A small network was shown many inputs. Here are its activations along a few directions, one row for each input.
Each table varies a few parts of the input and shows all the possible inputs, shuffled.
Descriptions start from the smaller parts, as in this example, which fits no table here: one of 6 places along a line, together with either a single point or one of 11 places along a line or (one of 3 separate values, together with one of 5 places around a ring).
Shared parts are said once, and a part with two or three values counts as separate values.

Other details of the inputs shift rows strongly along two fixed directions, in all tables alike. That doesn't count.
These rows show it; all are for the same input, with only those details redrawn:
26.9	-34.3	-20.9	0.1	1.0	32.4	-56.0	-55.7	21.7	-9.5	-27.3	37.4
19.8	39.1	2.9	9.3	-18.4	12.0	16.3	34.1	-25.0	17.0	23.8	1.2
37.7	5.0	-0.3	46.5	-19.3	10.6	18.2	-51.9	-19.3	-27.1	-6.8	16.3
8.5	0.0	-17.9	-38.4	2.2	34.2	-58.9	32.2	16.4	35.8	3.7	22.1

A family of inputs:
R1: -37.4	-15.5	-26.5	-34.5	12.2	-3.1	-48.6	19.7	36.4	49.3	8.0	-3.9
R2: 1.1	-32.5	6.4	-28.5	-26.0	20.1	-53.9	-75.2	40.1	-18.9	-24.8	7.2
R3: -2.8	2.3	6.2	-61.2	-10.7	30.5	-56.4	23.2	29.0	20.8	-2.2	-0.9
R4: -33.2	-14.9	-0.8	-65.3	40.7	4.6	-37.1	27.1	23.0	25.0	-12.3	8.7
R5: -21.1	23.3	-6.8	15.3	-4.6	-22.3	29.0	25.8	-7.3	28.8	25.7	-22.5
R6: -31.5	29.7	8.9	-5.7	-11.0	-20.2	32.0	23.0	-5.7	11.9	11.7	-35.6
R7: 13.6	-13.1	15.5	26.7	30.5	-14.1	42.0	-42.9	-27.2	-39.4	-36.1	11.4
R8: 1.0	18.7	-12.3	22.5	11.1	-12.2	32.0	45.1	-19.7	24.1	9.4	-8.6
R9: -28.0	-17.4	-29.4	-32.0	20.1	3.2	-46.7	28.1	32.8	46.8	2.3	1.6
R10: 5.0	27.6	5.7	-6.5	-13.5	-10.4	23.9	40.1	-13.3	-5.6	13.5	-27.6
R11: -24.5	11.5	35.5	8.1	-15.5	-3.6	21.4	43.1	-10.9	-6.7	29.4	-13.0
R12: 7.6	-24.4	30.6	50.5	-4.6	0.7	22.4	-32.4	-13.2	-53.5	-11.1	8.7
R13: 4.6	-60.3	-21.3	-3.5	46.9	0.3	-35.6	-47.8	23.8	-2.8	-36.7	45.1
R14: -16.9	24.8	20.3	-14.0	22.6	-16.5	41.6	32.8	-23.2	4.9	5.4	-10.9
R15: -11.9	21.5	-9.3	18.2	2.5	-17.0	30.9	33.8	-11.6	26.3	19.7	-17.0
R16: -29.4	12.0	36.2	6.3	-20.1	-6.3	21.2	39.3	-8.5	-5.4	32.2	-15.0
R17: -1.7	-23.4	31.5	46.9	-12.0	-2.6	22.9	-39.6	-7.4	-51.9	-4.5	4.4
R18: -6.0	9.4	33.6	15.1	-0.6	3.2	20.3	57.6	-22.4	-9.9	16.2	-4.4
R19: 9.5	27.4	5.0	-4.8	-10.1	-8.9	23.6	43.7	-16.0	-6.5	10.2	-25.1
R20: 5.1	17.8	-13.1	23.9	13.5	-11.4	32.0	48.7	-22.8	23.7	5.7	-5.8
R21: -16.6	-22.0	33.8	41.4	-25.7	-10.9	22.1	-50.8	-0.5	-47.9	4.1	-1.6
R22: -42.4	-12.5	0.9	-67.9	33.1	-0.7	-37.8	19.5	28.2	26.2	-6.2	4.3
R23: 37.7	5.0	-0.3	46.5	-19.3	10.6	18.2	-51.9	-19.3	-27.1	-6.8	16.3
R24: -15.3	-12.0	-13.7	-57.5	-0.5	7.6	-51.7	29.4	33.2	14.9	-1.1	-10.9
R25: -10.6	-47.3	-18.8	-12.4	21.6	9.9	-41.5	-54.6	36.2	-17.0	-48.7	8.1
R26: 16.4	-25.6	30.1	54.0	1.6	2.5	21.1	-25.5	-19.8	-54.5	-18.4	13.2
R27: -2.6	23.5	-11.3	8.8	-17.0	-16.4	21.2	29.7	-12.2	15.4	36.9	-20.7
R28: 35.2	7.8	22.4	26.4	-24.2	10.5	19.1	-52.7	-11.4	-43.9	-18.9	-1.7
R29: 18.4	-34.2	-18.9	-3.1	-5.5	29.8	-55.2	-62.9	26.7	-7.2	-20.3	31.2
R30: -35.3	-19.2	-13.2	-47.4	32.2	-8.2	-40.0	20.8	32.0	44.5	10.7	16.7
R31: -19.0	19.7	7.1	3.1	14.6	-28.2	38.5	26.5	-13.1	24.2	28.5	-2.4
R32: -17.9	-5.4	19.9	16.2	6.9	-28.0	39.8	-67.8	-5.9	-35.7	-13.3	-4.1
R33: -18.4	-0.2	-10.5	-47.5	-21.1	21.3	-58.7	8.7	28.6	44.6	22.1	4.4
R34: -26.0	27.1	21.7	-17.0	15.6	-20.9	40.9	25.6	-17.3	6.0	11.9	-15.4
R35: 2.3	13.3	2.8	9.8	28.7	-20.4	40.5	44.7	-28.4	22.1	11.4	10.7
R36: 3.7	-6.2	6.1	22.8	-31.0	-22.0	24.0	-60.5	1.2	-43.7	-5.6	-21.5
R37: -23.3	-15.2	-29.3	-41.6	-4.8	-0.4	-55.2	18.9	32.4	37.1	22.0	-5.2
R38: -17.9	-24.5	-17.4	-42.8	45.2	0.6	-37.9	36.4	21.3	42.4	-2.0	27.1
R39: 5.1	-7.7	1.6	37.0	4.2	-10.5	35.2	-47.3	-8.7	-36.1	-30.9	-11.1
R40: -14.9	-20.2	-32.8	-28.2	29.7	9.4	-45.4	40.0	25.6	44.3	-7.5	10.0
R41: -11.6	-16.1	-18.4	-44.5	34.7	17.3	-44.2	47.2	19.0	25.8	-31.9	2.6
R42: 10.4	-13.5	-13.7	56.4	4.9	-16.4	33.0	-48.1	-8.2	-18.4	-14.1	0.9
R43: 10.9	-32.1	4.2	-24.9	-16.1	26.4	-53.7	-67.9	36.6	-22.6	-30.2	11.9
R44: 23.9	39.1	2.1	11.0	-15.7	12.7	15.8	37.8	-27.9	16.2	20.1	4.2
R45: 35.8	-7.4	0.5	35.4	-4.8	-8.4	23.7	-35.5	-15.8	-51.8	-27.8	-4.7
R46: 43.7	8.1	21.3	30.1	-17.7	12.3	17.6	-46.0	-17.4	-45.8	-26.0	3.5
R47: 15.4	4.7	5.4	37.9	-37.6	1.2	17.7	-70.6	-8.0	-19.6	9.1	1.5
R48: -1.9	-46.3	-15.8	-21.4	-6.0	3.2	-49.7	-61.6	40.5	-28.3	-29.2	2.0
R49: 1.9	23.2	-12.6	10.4	-13.4	-14.1	21.7	33.6	-14.3	14.0	33.9	-17.9
R50: 19.0	21.8	-16.4	16.7	-1.7	-9.1	21.5	48.5	-24.7	10.4	20.1	-6.2
R51: -8.2	25.9	4.3	2.3	7.9	-7.8	34.4	41.9	-17.8	6.9	-3.7	-24.1
R52: -12.6	23.7	19.8	-12.5	25.7	-15.0	41.6	36.3	-26.4	4.5	2.0	-8.7
R53: -8.9	0.0	-13.5	-44.5	-12.0	27.4	-57.9	16.8	25.5	40.8	16.7	10.1
R54: -2.0	-53.1	-5.8	-23.6	49.3	8.1	-35.7	-49.7	19.4	-20.7	-53.8	31.1
R55: 3.0	-23.9	31.0	48.7	-8.2	-0.7	22.7	-36.0	-10.2	-52.8	-7.7	6.5
R56: -28.4	22.2	9.5	0.4	7.1	-34.2	36.2	18.8	-8.4	26.3	34.2	-7.4
R57: 33.5	5.0	0.6	44.8	-22.3	9.6	18.5	-55.5	-16.5	-26.0	-3.2	13.3
R58: -7.3	23.8	-10.0	7.2	-21.0	-19.2	20.5	25.7	-10.4	17.0	39.8	-23.5
R59: -26.6	28.9	7.7	-4.0	-6.6	-16.8	32.9	26.9	-7.7	10.5	9.0	-33.4
R60: 10.4	2.7	4.1	-56.2	0.6	35.2	-58.6	34.2	21.3	17.6	-12.1	6.8
R61: 31.6	-7.2	1.0	33.6	-7.7	-9.1	24.4	-38.9	-12.7	-51.2	-24.1	-7.3
R62: 28.7	-11.5	-17.8	50.6	-7.8	-12.4	23.9	-44.8	-13.3	-32.2	-3.2	3.0
R63: -33.3	-12.1	-14.7	-51.4	18.7	8.9	-43.6	28.5	32.7	28.5	-14.8	-9.5
R64: -14.6	18.4	6.0	4.5	18.0	-25.9	39.3	30.3	-15.7	23.5	25.4	0.2
R65: 6.4	22.8	-13.7	12.0	-10.0	-12.3	22.0	37.4	-16.6	12.8	30.7	-15.0
R66: 14.9	22.1	-15.6	15.1	-4.2	-9.8	21.9	44.8	-21.8	11.0	23.7	-9.1
R67: 12.9	42.0	26.3	-12.1	-27.2	10.3	18.3	29.8	-14.8	1.2	15.1	-19.6
R68: -1.2	41.2	29.0	-17.6	-40.4	3.1	18.6	18.7	-8.3	5.8	23.8	-26.7
R69: 0.5	27.7	6.4	-8.3	-17.2	-12.3	24.0	36.5	-10.9	-4.5	16.7	-30.0
R70: 2.6	-49.8	-21.0	-8.0	31.2	14.8	-41.7	-43.9	27.9	-18.9	-59.2	15.5
R71: -3.7	-57.7	-19.6	-6.0	41.4	-2.6	-35.9	-55.1	30.0	-2.3	-29.7	39.8
R72: -4.4	0.0	-14.8	-43.0	-8.0	29.7	-57.9	20.8	23.6	39.3	13.7	13.0
- What do these inputs look like to the network? => one of 8 places along a line, together with either a single point or (one of 2 separate values, together with one of 4 places along a line)
- Changing only the place on the line of 8 turns R62 into R58. The same change can be made to R51. Which row results? => R59
- Which other rows does R10 become when the choice among 2 separate values takes its other values? List them by row number. => R65
- Which other rows does R57 become when the place on the line of 8 takes its other values? List them by row number. => R23, R29, R33, R44, R47, R53, R72
- A walk changes only the place on the line of 4. It starts at R72 and steps to R49. List the rest of the walk in order. => R15, R64
- List by row number the other rows that have the place on the line of 8 in common with R44. => R7, R20, R26, R35, R41, R45, R46, R50
- Which other rows does R27 become when the place on the line of 4 takes its other values? List them by row number. => R9, R31, R53
- Which other rows does R7 become when the place on the line of 8 takes its other values? List them by row number. => R4, R14, R22, R32, R34, R52, R54

A family of inputs:
R73: -0.6	11.6	-10.8	-19.0	15.0	8.9	-15.2	50.7	-3.6	40.4	18.1	15.3
R74: -17.8	20.6	16.1	10.3	7.4	-35.3	58.7	-12.9	-14.9	-7.6	-0.5	-24.2
R75: -6.9	20.8	15.8	-31.6	-32.7	21.3	-28.8	46.7	7.0	22.3	32.2	-7.2
R76: 6.9	28.8	-16.6	-37.7	-5.0	12.4	-17.3	48.3	1.1	30.1	1.6	-15.2
R77: -9.3	-41.3	18.9	23.4	22.0	-9.4	13.7	-71.6	3.7	-48.6	-36.2	15.2
R78: 11.6	19.5	0.1	-30.4	-1.1	21.3	-20.7	61.7	-3.1	19.1	4.4	-3.8
R79: 28.8	35.7	6.4	23.8	-19.6	-2.0	40.9	8.6	-31.0	-15.9	2.5	-16.9
R80: -2.2	15.4	-18.7	-22.8	13.4	4.7	-13.3	43.8	-1.7	46.7	17.0	8.7
R81: -26.3	-8.0	-1.7	-14.1	19.1	-2.3	-14.5	63.2	6.2	23.5	12.0	-2.1
R82: -25.6	-6.4	-5.7	-17.1	18.5	-5.3	-13.7	60.2	6.9	24.7	13.2	-4.2
R83: -27.6	-46.2	-6.2	-42.0	36.7	-0.4	-45.0	-32.0	38.0	-0.9	-34.2	15.0
R84: -36.3	2.3	11.7	-44.5	26.6	-8.8	-4.9	44.3	7.8	22.5	3.2	-6.5
R85: 27.5	38.1	2.2	22.1	-20.7	-4.1	41.9	5.2	-29.8	-12.8	1.5	-19.9
R86: 18.5	19.9	11.7	44.4	-0.3	-4.1	43.7	10.3	-33.6	-3.2	16.0	12.7
R87: -6.1	6.9	5.1	39.1	1.1	-26.4	47.9	9.8	-21.5	-13.3	12.2	-14.6
R88: 1.5	-39.7	-21.4	37.5	9.7	-21.3	9.7	-75.4	12.8	-31.3	-27.2	1.6
R89: 16.7	-12.4	-2.4	23.8	-38.6	8.1	-10.6	-93.6	15.3	-35.9	-10.4	-1.1
R90: 12.5	30.4	35.1	30.4	-49.8	5.1	32.2	2.8	-24.0	-18.8	30.0	-13.0
R91: -1.0	-27.1	-13.2	-34.7	-21.1	28.4	-73.3	-42.0	43.3	1.5	-8.2	10.7
R92: -36.6	0.2	15.2	-42.4	27.3	-5.6	-5.6	47.3	6.3	20.1	3.2	-3.9
R93: 26.4	-28.1	-15.6	40.5	9.3	0.5	1.8	-75.2	-2.1	-23.0	-22.2	30.0
R94: 1.3	-32.6	-4.8	-31.5	-20.3	32.2	-75.2	-35.1	40.2	-3.4	-7.7	17.2
R95: -16.7	-54.9	-28.4	-18.4	28.4	1.3	-54.1	-20.6	38.6	2.6	-24.3	15.9
R96: 39.7	-26.2	3.0	33.8	-4.8	18.6	-6.6	-60.5	-1.5	-49.5	-37.4	17.1
R97: -17.3	18.3	19.5	11.5	8.2	-32.8	57.5	-9.6	-17.3	-11.3	0.5	-20.7
R98: 15.5	29.0	-8.0	34.0	-4.2	-15.3	48.2	-6.4	-29.6	11.1	14.6	-3.1
R99: 10.8	38.1	22.3	23.7	-50.2	-1.5	34.1	-7.2	-20.3	-13.8	31.7	-21.4
R100: 18.6	21.5	7.7	41.7	-0.9	-6.9	44.2	7.2	-33.4	-1.5	16.7	10.2
R101: 19.7	-33.0	-20.0	-29.8	10.2	31.3	-65.7	-18.9	28.6	-6.1	-35.4	20.5
R102: -25.8	-0.9	-17.3	-24.0	16.1	-12.7	-10.1	50.8	11.0	32.2	13.2	-12.4
- Changing only one part turns R94 into R73. The same change can be made to R91. Which row results? => R80
- What do these inputs look like to the network? => one of 5 places along a line, together with one of 6 places along a line
- Which other rows does R95 become when the place on the line of 6 takes its other values? List them by row number. => R81, R82, R87, R88, R102
- Which other rows does R75 become when the place on the line of 5 takes its other values? List them by row number. => R78, R82, R92, R100
